These are the activations of a small neural network, seen along a few directions. Each row is one input.
Each table varies a few parts of the input and shows all the possible inputs, shuffled.
Descriptions start from the smaller parts, as in this example, which fits no table here: one of 3 separate values, together with either a single point or one of 9 places around a ring or (one of 4 places along a line, together with one of 8 places around a ring).
Shared parts are said once, and a part with two or three values counts as separate values.

Other details of the inputs shift rows strongly along three fixed directions, in all tables alike. That doesn't count.

Table:
row 1: [ 21   6  16 -22   1   1   5  17  12 -29 -13]
row 2: [-33 -41  -2  40  -6  18 -32 -16   2  -4  20]
row 3: [ 34  10  -4 -45   0  -5  11  24  -8 -18 -18]
row 4: [-27 -58   7  31  -7  15 -26 -27 -17  14   3]
row 5: [ 11   5  19  18 -31  18  28   0  40  -7   9]
row 6: [-10  55  -9   6  12 -29  15   1  -4   6 -23]
row 7: [-23  -5 -44 -18  44 -20 -55   7 -47   0 -16]
row 8: [-17  47   2  30   3 -18  23 -14   3  17  -7]
row 9: [ -6  56  -9   7   6 -15  16  -2   7  30  16]
row 10: [-10  87 -47 -18  45 -56 -19  22 -24  11 -22]
row 11: [-11  45 -16   0  13 -14  -1  -6  19   5  -4]
row 12: [-36  12 -47  -4  28 -14 -46  -4 -14 -10   2]
row 13: [ 26  33  20   5 -11   1  29  14  33 -14 -10]
row 14: [ 25 -27  10 -26  -4  11   9  12   4  -7  15]
row 15: [-15  92 -38  -4  34 -57 -12  16 -13  23 -17]
row 16: [-13 -27   0  17   6  -8 -22  -8  -3  18  19]
row 17: [ 14  42  16  -2 -19  -7  49   0  18   1 -14]
row 18: [ 25  13   7 -29   8  -2  25  19 -13 -28 -31]
row 19: [-34 -21   2  56 -15  14 -17 -16  18   9  22]
row 20: [ 15  34  18   3 -19   0  49  -6  17   1  -8]
row 21: [-36 -51  13  43  -3  29  -7 -37 -16  13   9]
row 22: [ 27 -38   3 -39  -5   0  -5  19   1 -13  -1]
row 23: [ 30   9  15 -18  -3  -1  16  21  -2  -6  -5]
row 24: [ 14  24  48  39 -32  14  49  -9  29  30  28]
row 25: [-13  63   1  35 -10 -15  27 -20  18  42  21]
row 26: [-26 -56   5  31  -1  20 -23 -29 -21  11   8]
row 27: [ 21 -23  -1 -42   0  13  -8  17   2 -43 -12]
row 28: [ 20  12  34  20 -31   5  45  -8  38  25  35]
row 29: [ 29 -37   1 -39  -2   2  -4  18  -1 -16   2]
row 30: [-19 -29  -5  12  -9   4 -21 -17  -4  25  14]
row 31: [ 18   7   8 -27  -5   4   9  10  18 -25  -7]
row 32: [ 25 -46  16 -23  -5   2  -8  19  -1 -12   0]
row 33: [ 37  -7   7 -41  13  -3   7  35  -6 -21  -4]
row 34: [ 26 -23   9 -32   8  14   6  19 -23 -28 -20]
row 35: [-23   0 -52 -28  39 -20 -50   5 -37   6  -7]
row 36: [-28 -19   3  35  -9  20   2 -35  -5  25  20]
row 37: [ 24 -29   3 -37  -1  19   2  13 -16 -18  -6]
row 38: [ 21 -51   8 -29 -15  18  -7   7 -11 -13  -9]
row 39: [ 14 -46  11 -16  -5  21 -16  15  -3 -43  -6]
row 40: [-31  30 -33  13  16 -25 -24 -14 -10  35  10]
row 41: [-31 -14  -9  40 -16  15 -12 -17  21   8  23]
row 42: [-33 -40 -12  27 -11  19 -30 -19   5  -4  23]
row 43: [-20 -30   3  23   4  14 -19 -16 -19  16  13]
row 44: [ 22 -22   8 -34   5   8 -11  23  -3 -45 -17]
row 45: [ 25   6   2 -31  -7  -2  17  14  -4 -14 -21]
row 46: [-29  -3 -43 -10  28 -15 -39 -11 -33   6 -12]
row 47: [ -8  46   3  23  -2 -25   6  -1   9  33   7]
row 48: [ 13   6  29  17 -29  17  42 -15  17  12  10]
row 49: [-15  37 -11  24  -1  -6   5 -13  28  12   6]
row 50: [-18   6 -45 -25  43 -31 -53  15 -39   2 -16]
row 51: [ 20  29  28   9 -10   2  29   3  33  -7  -3]
row 52: [ 14  19  10 -15  -5  10  39   2   1 -12 -12]
row 53: [ 20 -25   0 -39   2  14  13   9 -17 -31 -26]
row 54: [ 14  -4  26  26 -26  20  20   3  33 -10   3]
row 55: [-25 -57   5  31  -4  16 -24 -29 -20  12   6]
row 56: [-13  -1   8  32   1  -9  -3 -13   8  29  29]
Description of these inputs: one of 2 separate values, together with either one of 8 places around a ring or (one of 4 places along a line, together with one of 5 places along a line).
Question: The inputs of row 31 and row 1 match in every part but the choice among 2 separate values. If row 17 is changed in the same way as row 31 into row 1, which row does it become?
Answer: row 6
Question: The inputs of row 10 and row 3 match in every part but the choice among 2 separate values. If row 24 is changed in the same way as row 10 into row 3, which row does it become?
Answer: row 9
Question: A walk changes only the place on the ring of 8. It starts at row 31 and steps to row 11. List the rest of the walk in order.
Answer: row 49, row 5, row 41, row 42, row 12, row 27
Question: Change only the place on the line of 4 in row 52. List by row number the other rows that result.
Answer: row 17, row 20, row 53
Question: Change only the place on the ring of 8 in row 51. List by row number the other rows that result.
Answer: row 1, row 2, row 13, row 19, row 39, row 44, row 54

Table:
row 57: [-41  38 -20  44  -8 -14 -12 -24  30  21  15]
row 58: [  9 -17  22  13 -16  24   4   5  17 -25   7]
row 59: [-31  -1 -36  -3  38 -11 -50   8 -15 -18  -8]
row 60: [-34  -8  -2  40  -4   4  -5 -35  -2  34  28]
row 61: [  6 -70  34  12 -25  31   9 -15  -5  -5   0]
row 62: [ 36  40  27  -1 -24   0  54  13  20   6   0]
row 63: [-38  39 -14  34   9 -14   4 -27  -1  32  14]
row 64: [ 33 -13   7 -32  -4  10  10  28  21 -46 -14]
row 65: [ 43 -14  19 -44  -4   6  13  25  -2 -17 -11]
row 66: [  4  47 -44 -41  34 -24 -32  37 -10 -41 -28]
row 67: [  2   9 -26 -32  30 -17 -23  10 -25  -5 -18]
row 68: [  7  41 -35 -51  42 -28 -16  25 -28 -18 -38]
row 69: [ 33 -60  26 -29 -14  21   9  12 -14 -27 -16]
row 70: [-25 -38 -11  12   5  13 -21 -16 -23   8  -2]
row 71: [ 32  37  24 -10 -18  -3  49  11  19   3   8]
row 72: [ 37  34  27  -3 -23  -1  48  17  20  11   7]
row 73: [ 24 -21  19 -17 -14  13  16   7   2  -3  10]
row 74: [-19  52 -14  23  -2 -20   6  -6  35   8   7]
row 75: [  7  11 -14 -27  20 -14 -12  10 -16   0 -12]
row 76: [-13 -42  10  19  -7   6 -13 -17 -11  18  12]
row 77: [-25 -47 -27   0  18   4 -46 -10 -36  11   2]
row 78: [ 15  31  35  24 -25   5  46 -15  27  21  11]
row 79: [-19 -88  16  27 -14  26 -24 -30 -18  13  14]
row 80: [ -6 -41  13  22 -16  22   2 -19  -6  12   9]
row 81: [-32   2 -44  -6  22 -10 -51   4  -8 -19 -11]
row 82: [-29  43  -8  33   4 -15  11 -25   4  34  18]
row 83: [ 41 -21  19 -39  -7   0  12  28  -8 -18 -13]
row 84: [-17  56  -3  33   5 -16  12  -2  33   8  12]
Question: Describe the family of inputs behind these rows.
Answer: either one of 8 places around a ring or (one of 4 separate values, together with one of 5 places along a line)
Question: Change only the place on the line of 5 in row 67. List by row number the other rows that result.
Answer: row 65, row 68, row 75, row 78

Table:
row 85: [-18  57 -32 -10  22 -33   5  -1 -45  31 -11]
row 86: [-18  68 -42   3  19 -15   1  -7  -2   2 -16]
row 87: [ 15   4  45  15 -22  11  42 -31   8  30  -1]
row 88: [ 25  34  -1 -35 -10  -2  39  19  16 -28 -37]
row 89: [ 42   5  38  13 -33  14  24  21  34 -13  13]
row 90: [ 27  71  -4 -12  11 -19  18  32  -2 -26 -33]
row 91: [ 25  23   9   7 -15   2   9  17  27  -5  10]
row 92: [ 18   0  14  -3 -13 -10  -2  27  22 -10  -5]
row 93: [ 12  24  43  34 -35  10  58 -17  35  -6   8]
row 94: [-38  -4  -9  45  17 -13   1 -37 -37  57  12]
row 95: [-34   5 -35  29   3   1 -31 -24  13  23  27]
row 96: [ -3 -87 -15 -30  10  13 -53   7 -17 -38   3]
row 97: [-25 -10 -11  32  22 -21 -19 -22 -12  58  30]
row 98: [ 30  -1  34   1 -38   9  33  15  45  -7   6]
row 99: [-15  12  27  40 -27  -2   2 -38  18  62  40]
row 100: [-17 -93  10  -1   3  50 -30 -13 -24 -30  -5]
row 101: [ 28  29  25 -12 -26  -8  30   8   8  28  21]
row 102: [  5 -29  33  11  -6  29   6   3  -3 -24  -7]
row 103: [ -7   6 -42 -41  37 -22 -36  29 -32 -36 -54]
row 104: [  6 -45  16 -16  -3  40   6   0  -6 -34 -11]
row 105: [ 30  61  -3 -26  12 -40   8  42  15 -26  -7]
row 106: [  6 -51  15  -8 -18  26   4   1   0 -27 -25]
row 107: [ 15  58   9  -4  -9 -11  49   3  21 -18 -12]
row 108: [ 26  34   2 -31  -8  -5  36  24  14 -29 -38]
row 109: [-40  -1 -17  37   8 -10   4 -30 -43  54  15]
row 110: [-36  -1  -5  38  21 -12  -8 -45 -21  49   2]
row 111: [ 17  18  28  17 -46   9  47  -4  60  12  19]
row 112: [-25  -1 -22  22  23 -27 -17 -13 -24  58  29]
row 113: [ 31  54 -15 -54  11 -18  35  26   3 -46 -35]
row 114: [ 32 -51  49  -2 -28  39  15  15  28 -25  20]
row 115: [ 12   4  10 -10  -3  -5   6  21  -3 -27 -35]
row 116: [-27  22   1  26  -8  -5   8 -33 -22  45   9]
row 117: [ 15 -35  14  -8 -27  15   6   9  29 -12   4]
row 118: [-34  13 -18  27  36 -24 -10 -28 -36  45  -3]
row 119: [ 50  57 -16 -50   9 -17  11  52  15 -35 -19]
row 120: [ 32 -74  10 -37 -12  15   4  22 -33   5  14]
row 121: [ 12 -59  18 -14  -8  23  -4   1 -13 -44 -18]
row 122: [-10 -94  -3   2 -10  50 -32 -20 -23 -28 -10]
row 123: [-15  36 -31  15   7 -12 -18  -2  15  14  15]
row 124: [-23  32   1  14   3 -11  -2 -32 -18  39  -4]
row 125: [ 17 -50  15 -22  -4  29 -11  18   9 -29  11]
row 126: [  7  37  16  29 -17   9  27  -3  17  -1  -6]
row 127: [-23  16  -5  33   1 -19 -14 -11  19  13  26]
row 128: [-42  14 -26  23  19  -4 -32 -14  10  20  29]
row 129: [ -5  27   0  19  16 -27   2 -15   8  51  21]
row 130: [-19 -26 -27 -19  19  11 -34   1  -1 -11  14]
row 131: [ 13  17  33  36 -36  25  42 -14  28   0   5]
row 132: [  4 -47  25  15 -38  26  13 -23  34  -5  35]
row 133: [-48  25 -21  30  30  -6 -25 -15 -15   8  -2]
row 134: [ -5   7 -35 -34  42 -27 -35  23 -38 -44 -40]
row 135: [ 15 -45  48  18 -31  19  13 -29  20  37  31]
row 136: [-17 -43 -40 -32  29 -13 -68  24 -21 -21 -19]
row 137: [-27 -75 -18 -18  17  39 -36 -15 -29 -30 -10]
row 138: [ 26  27 -26 -57  19 -26  -6  37   4 -40 -13]
row 139: [-35  20 -21  24  29 -17 -43   4  -2  13  19]
row 140: [ 12   3 -47 -69  35 -31 -35  37 -54   0 -11]
Question: The inputs of row 118 and row 97 match in every part but one. If row 108 is changed in the same way as row 118 into row 97, which row does it become?
Answer: row 117
Question: The inputs of row 86 and row 95 match in every part but one. If row 115 is changed in the same way as row 86 into row 95, which row does it become?
Answer: row 92
Question: Describe the family of inputs behind these rows.
Answer: one of 2 separate values, together with either one of 8 places around a ring or (one of 4 separate values, together with one of 5 places along a line)
Question: Change only the place on the ring of 8 in row 112. List by row number the other rows that result.
Answer: row 97, row 99, row 101, row 120, row 129, row 135, row 140
